Each row below holds a small network's activations on one input, seen along a few directions.
In each table, some parts of the input vary, and every possible input appears once, in random order.
A made-up example of a description, with smaller parts first: one of 3 separate values, together with either a single point or one of 9 places around a ring or (one of 4 places along a line, together with one of 8 places around a ring).
Shared parts are said once, and a part with two or three values counts as separate values.

Other details of the inputs vary at random and push rows far along two fixed directions, the same in every table; ignore that.

Rows:
row 1: [ 22  36  -1 -22   8  21   9  17 -13 -18 -18  27]
row 2: [ 28  51   8  42 -11  18   9  40 -31 -13   8  17]
row 3: [ 10 -16  13 -44  -7  16  12  12  13  -9  -9   5]
row 4: [ 17  11  39 -42 -39  26  33  18  49 -29  44  11]
row 5: [ -8   2 -21  24  -5 -22  -3   1 -29  10 -15 -16]
row 6: [-23 -16 -38  19  53 -56 -49 -47 -18  34 -38 -30]
row 7: [ -5 -29  12   1 -10   6  13 -11  31  -1  14  12]
row 8: [-6  4  4 33 -5  2 -8  2  7  2 17 13]
row 9: [-13  -2   8   0  -6 -16 -10 -17  32  10  10  -2]
row 10: [ 15  22  13   1 -10 -17   8  13  -6   2  -1  -5]
row 11: [ 27  45  11  29 -19  21  13  33   7 -17  17  18]
row 12: [-13   3   8 -15  17  -4  -8 -23  24  -4   7   2]
row 13: [  2  28 -30  52   3 -24 -21   6 -34  18 -21 -23]
row 14: [-11  -4  12 -36  -7 -13  25 -20  10   1  23 -18]
row 15: [-25 -31   5   0 -20  -7   9 -10  19  -1  39 -16]
row 16: [-13 -58 -11 -16   4  -6   5 -23  23   8  12  -8]
row 17: [ 36  44  18  -4 -27  55  37  56  -9 -33  -2  31]
row 18: [ -7 -27 -44  41  38 -28 -40 -23 -27  32 -45 -25]
row 19: [-29 -17 -32  62  28 -27 -51 -27 -21  23 -20 -16]
row 20: [-16   3  10  -9  11 -15  -2 -28  25   0  17  -5]
row 21: [-54 -84  -8 -23 -10 -19   8 -34 -11   5   8 -37]
row 22: [ 15   7  -4   8  -2  33   5  29 -25  -7  -5  27]
row 23: [-28 -96  -5 -45  -2   3  19 -29  25   1  26 -15]
row 24: [ 11  46 -10  52   2   4 -17  32 -55   2 -21  -1]
row 25: [  0 -23  -1   7   4  21   2  -3   2   7  10  13]
row 26: [-13  13 -24  21  14 -33 -38  -4 -38  17 -49 -27]
row 27: [ 40  50 -15  25  27  13 -33  26 -24   8 -42  28]
row 28: [ 39  57  12 -11 -26  19   7  36 -16 -23  -3  23]
row 29: [ 13  11  35 -70 -30  29  55   9  18 -24  35   6]
row 30: [ -8  -4  18 -47  -6  11  24  -4   1  -9   5  -9]
row 31: [-13 -16 -49  36  28 -28 -34  -5 -36  19 -43 -19]
row 32: [-45 -50  10 -54 -11 -30  20 -51  45   4  43 -37]
row 33: [-13 -64  18 -61   0  -2  14 -20  46   1  25 -12]
row 34: [  9  34   1  46   1   8 -11  18   3   0  -1  15]
row 35: [ 28  23   8 -15  19  16   5   7  -3   0 -18  31]
row 36: [ 35  48  32  13  -5  26  -6  24  16 -16 -10  42]
Description of these inputs: one of 4 places along a line, together with one of 9 places around a ring.
Q: Changing only the place on the line of 4 turns row 22 into row 31. The same change can be made to row 24. Which row results?
A: row 5
Q: Which other rows does row 20 become when the place on the line of 4 takes its other values? List them by row number.
A: row 8, row 9, row 34
Q: Which other rows does row 10 become when the place on the ring of 9 takes its other values? List them by row number.
A: row 3, row 4, row 9, row 26, row 27, row 28, row 33, row 36

Rows:
row 37: [ 15  23   6  25  -2  24  14  28 -15 -11  14  23]
row 38: [-12 -44  -4 -53  -9   1  15  -7  -2   0  -7 -17]
row 39: [-12   4 -23  44   2 -36 -37 -10  -7  14 -20 -22]
row 40: [  3  19  -9  44  -1 -18 -26   3  -1   5 -14  -2]
row 41: [-20   2 -31  39  11 -27 -21  -7 -45  15 -13 -28]
row 42: [ -2 -47   6 -49  -1  22  19  -6  19  -5   2   5]
row 43: [ 22  49  19   6  11  13  -2  11  11 -10   0  31]
row 44: [-16  21 -20  12  24 -38 -32 -25 -16  15 -20 -26]
row 45: [  8  11  -1  29   7  13   4  14 -15  -2   7  15]
row 46: [  3  21  -8  35   4   5   3  16 -28   0   0   4]
row 47: [ 21  30  21   8 -28  16  15  29  13 -14  13  15]
row 48: [ -3 -12 -27  -1  17  -8 -21  -3 -25  10 -36 -13]
row 49: [ 30  23  26   8  -9  50  32  36   6 -17  31  47]
row 50: [ -4 -19 -32  16  34 -11 -38 -13 -19  16 -45  -7]
row 51: [-23 -33  15 -44   2 -13  10 -38  33   2  25 -12]
row 52: [ 21  29  15  33 -12  13  -6  21  15  -6   3  25]
row 53: [-12 -14  21 -61 -19  -3  32 -18  27  -9  31 -13]
row 54: [ 23  37  24   4 -35  15  21  32   6 -14  10  11]
row 55: [-24 -71 -14 -42   6 -10   0 -29   7  12 -10 -24]
row 56: [-20 -31  16 -53  -4  -8  18 -32  35  -2  28 -13]
Q: What is each input in this table made of?
A: one of 4 separate values, together with one of 5 places along a line
Q: Changing only the choice among 4 separate values turns row 56 into row 39. The same change can be made to row 51. Which row results?
A: row 40
Q: Which other rows does row 49 become when the choice among 4 separate values takes its other values? List them by row number.
A: row 43, row 50, row 52

Rows:
row 57: [-17  -1 -35  39  27 -28 -53 -23 -24  18 -46 -14]
row 58: [-50 -54   6 -24 -11 -15  14 -33  17   1  33 -35]
row 59: [ 10  19 -25  38  34  -3 -24  12 -43  11 -31   7]
row 60: [-40 -66  10 -34 -24  -6  11 -27  26   1  17 -32]
row 61: [ -8   9 -17  40   4  -7  -9   0 -22   8   6  -7]
row 62: [-27 -25   6 -15   3 -29   1 -35  25  10  22 -18]
row 63: [-11 -28   0 -19 -17  11  16   1   0  -3   3  -3]
row 64: [ 27  35   2  18  23  29  -5  21 -16  -9 -19  34]
row 65: [ -5  28 -21  61  24 -18 -31  -3 -25  12 -12   0]
row 66: [-24 -47  12 -43 -19 -19   5 -31  37  10  18 -25]
row 67: [-36 -41  -4  -3  -5 -23 -22 -24   8   6  -8 -33]
row 68: [-20 -63  -1 -42  -3  10  28 -15   6   2  22 -10]
row 69: [ 25  44 -19  39  23  -7 -30  10 -14  10 -37  12]
row 70: [-20 -37   5 -55  -1  -3  14 -23  15  -2  16 -20]
row 71: [ 30  47  -7  17  -6   7   2  32 -22  -3 -22  14]
row 72: [-18  -7 -22  20   0 -41 -32 -19 -13   9 -23 -37]
row 73: [-38 -53  -8 -30  -5 -12 -10 -28  13   2   0 -29]
row 74: [ 26   1  34 -27 -15  51  35  26  32 -24  20  44]
row 75: [ 19   1  14 -12 -10  34  22  26  18 -14   9  34]
row 76: [  7  12  -9  -6   6  -2   8   6 -25   3 -13  -3]
row 77: [ 41  36  10 -10  -2  32  32  38 -15 -14   2  30]
row 78: [ -5   1   2  -6  -9  13   1  13  -3 -12 -10   1]
row 79: [-13 -59   2 -33 -27 -14  20 -18  26   6  27 -23]
row 80: [-17 -19  29 -24 -11  13  24 -10  32 -10  38   9]
row 81: [-37 -40   6 -34 -19 -20  20 -33  25   0  39 -34]
row 82: [  1 -11  -5  22   2  -2 -13   0   5   2  -7   0]
row 83: [23 43 15 21  7  8  8 11 10 -7 15 25]
row 84: [-30 -43 -15 -16   8 -14   1 -21 -20   8  -9 -22]
row 85: [ -4 -40  10 -38   2  25  29  -8  17  -8  19  11]
row 86: [ 33  54  11  -6   2  23  15  34 -20 -22 -11  22]
row 87: [-11 -18   9   1  -7   8  19   1  11   2  36   2]
row 88: [ 21  19   2  -3  23  11   3   2  -2   3 -12  14]
row 89: [  5  18  -3 -16  14  -5 -10  -6 -13   6 -13   2]
row 90: [ 20  12 -12   6   1   1   2  15  -3   7  -9   8]
row 91: [ 36  61   3  37   2   9   7  33 -13  -4  11  27]
row 92: [ 32  51  18   8 -17  15   1  30   5 -20  -6  17]
row 93: [ -5  51 -18  46  15 -29 -35  -4 -24   4 -16 -15]
row 94: [-21 -32  -8 -15  20  -9 -15 -29  -7   5 -12  -8]
row 95: [ 15  -3  -6 -12  12   5  12   1 -10   4   0   2]
row 96: [ -5  -1   7 -22  10  13  -2  -3 -10  -3  -6   9]
row 97: [ -4  20 -30  23  41 -31 -41 -21 -29  21 -41 -13]
row 98: [ 29  -3  29 -29 -24  54  44  39  24 -21  25  41]
row 99: [ 20  43  34 -16 -17  21  25  19  18 -16  31  28]
row 100: [27 18 11 27 -8 21  3 33 -5 -6 -2 26]
row 101: [ -9  48  -9  52  15 -12 -31   8 -29  -2 -15  -2]
row 102: [ -3   4 -49  40  19 -37 -37  -9 -32  26 -37 -28]
row 103: [ -2 -17  21 -24 -12   1  34  -9  36  -6  45   4]
row 104: [  8   4  36 -13 -12  36  36  13  33 -20  44  32]
row 105: [ -6 -21  20 -12 -12   8   2  -5  23  -7   7   9]
row 106: [ -6 -47   5 -32 -21  19  28   1  16  -4  21   3]
row 107: [-31 -19 -20   9  -2 -40  -8 -33 -11  18  10 -38]
row 108: [ 22  -5  20 -43  -2  31  43   9  22 -12  22  23]
row 109: [  3  19   1  -2   8  17   1  15 -25 -16 -14   9]
row 110: [-28 -44 -34  33   7 -39 -36 -25 -19  22 -16 -39]
row 111: [-15 -11 -44  47  23 -56 -51 -30 -15  30 -34 -35]
row 112: [-19  -8  -9  -9  16  -2 -14 -10 -18  -3 -16 -11]
row 113: [ 26  19  25  12  -8  31   9  28  18 -18   2  35]
row 114: [ -9 -46  -7 -12 -11 -20   3 -19  18  15  14 -21]
row 115: [  3  -1  -6   9 -16 -19  -4  -1  -7   5  -8 -17]
row 116: [ 46  56  -1  22   5  19   1  37  -4  -8 -18  32]
row 117: [  2 -12  17 -46 -25  15  29   8  24 -14  15  -1]
row 118: [  2  20 -17  34   4 -21  -8  -1 -20  11   7 -10]
row 119: [ 36  56   3  14   5  12  -9  25  -5  -7 -23  29]
row 120: [-23  -2 -28  42  18 -37 -60 -23 -25  24 -38 -29]
row 121: [-16 -49  -3 -12   0 -27  -8 -35  30  14   7 -24]
row 122: [ 39  74   3  47   8   1 -26  33 -13  -3 -33  27]
row 123: [ 18  58  25  18  -4  26   3  27  -6 -15  12  31]
row 124: [-10  -3 -11  -9   5 -20 -18 -16   2  16 -19 -15]
row 125: [-21 -16 -12  -2   8 -11 -25 -16  -4  13 -20 -15]
row 126: [  8 -16  32 -25 -37  33  36  21  19 -15  25  11]
row 127: [  3  15  25  -2 -23  28  34  21   2 -13  32  15]
row 128: [ -1  11  -7  -7  -1 -10 -13  -2  -1  -2 -17 -11]
Q: What is each input in this table made of?
A: one of 2 separate values, together with one of 4 places along a line, together with one of 9 places around a ring
Q: Changing only the choice among 2 separate values turns row 100 into row 114. The same change can be made to row 65. Which row results?
A: row 103
Q: Changing only the choice among 2 separate values turns row 93 into row 101. The same change can be made to row 89. Which row results?
A: row 96
Q: Start at row 68 and move only the place on the line of 4, one step at a time. The first step leads to row 106. Which rows follow, in order?
A: row 110, row 61
Q: Start at row 111 and move only the place on the ring of 9, one step at a time. The first step leads to row 114. Which rows follow, in order?
A: row 79, row 115, row 72, row 92, row 66, row 122, row 121
Q: Which other rows does row 121 become when the choice among 2 separate values takes its other values? List them by row number.
A: row 113

Rows:
row 129: [ 40  67  18 -18  -4  24  16  25  -1 -15  -6  26]
row 130: [-18 -54   6 -57 -19 -20  14 -25  30   5   8 -30]
row 131: [ 19  16  14  10 -31  10  25  23   2  -7  20   8]
row 132: [ 15  -3  28   0 -21  30   9  19  36 -13  11  28]
row 133: [-14 -39  -8   6 -16 -16   6  -9   9   9  14 -18]
row 134: [ -2  14  24 -12   1  14  11  -6  27 -13  27  15]
row 135: [ 47  21  23 -24 -15  44  24  40  20 -21 -11  38]
row 136: [-12  -7 -12   5  -9 -15 -11   6 -26   2 -17 -24]
row 137: [ -5 -10 -29   4  37 -25 -34 -27 -22  23 -34 -11]
row 138: [  9  35 -14   5   6 -27 -22   1 -17   7 -31 -16]
row 139: [ -7 -20  20 -26 -36  -1  42   0  25  -6  45 -11]
row 140: [-34 -56   1 -30  -2 -15  24 -36  21   6  45 -25]
row 141: [ -2 -12  22  -5 -21   6   6  -1  34  -8  13   8]
row 142: [ 15  35  18 -14 -27  24  23  34 -14 -21   7  10]
row 143: [ -5  20  -8  35  31 -12 -30 -15  -3   4 -10   5]
row 144: [ 14  32  -5 -10  24  -1  -7   0  -6  -5 -15   5]
row 145: [ 44  38   3  -1   9  29  -3  32  -3  -9 -28  37]
row 146: [ -6 -39   2 -16 -15  22  13  11   1  -7  -1   1]
row 147: [ -6 -42  -5  -2  -5   7  18  -5  15   5  21   2]
row 148: [-22 -46  -4 -12  11  -8  16 -27  10   4  33 -12]
row 149: [ -6  17 -16  23  29   3 -14   3 -38   0 -17   3]
row 150: [-19   3  13 -11  -5 -15  -5 -23  23   4  22 -13]
row 151: [-16 -12 -27  19  28  -9 -22 -12 -40  18 -26 -12]
row 152: [  1  48   0  37  -3 -23 -30   2  -4   2 -10  -4]
row 153: [-32 -72   7 -29  -8  -3   2 -36  45   8  24  -6]
row 154: [-34 -37 -39  23   8 -36 -35 -20 -34  16 -35 -37]
row 155: [ 10  28  20  14 -21   4  -5  14  18  -8   5   8]
row 156: [ 24  25   6 -19  23  14   4   6   1 -10 -12  20]
row 157: [ 11   5 -12  -2   4 -11 -17   0  -3   2 -34  -6]
row 158: [ -2  35 -11  22  22   2 -10  13 -38  -4 -17   1]
row 159: [-13 -16 -31  26  18  -5 -26   0 -36  11 -33  -8]
row 160: [ -5 -14  12  -3   8   6  -2 -15  20   7  12  13]
row 161: [-12   8   5 -21  -8   6  15   1 -14  -7  13  -9]
row 162: [13 -4 -8 34 -6  6 -1 19 -4  1 -3  6]
row 163: [  6  28   5   9 -10  -1  17   9  -6   0  24   0]
row 164: [  5  10 -18  42  22  -9 -11   0 -27  19  -4   7]
Q: Changing only one part turns row 152 into row 153. The same change can be made to row 139. Which row results?
A: row 147
Q: What is each input in this table made of?
A: one of 4 separate values, together with one of 9 places around a ring
Q: Which other rows does row 163 become when the choice among 4 separate values takes its other values? List them by row number.
A: row 129, row 150, row 161
Q: Which other rows does row 151 become when the choice among 4 separate values takes its other values? List them by row number.
A: row 137, row 160, row 164
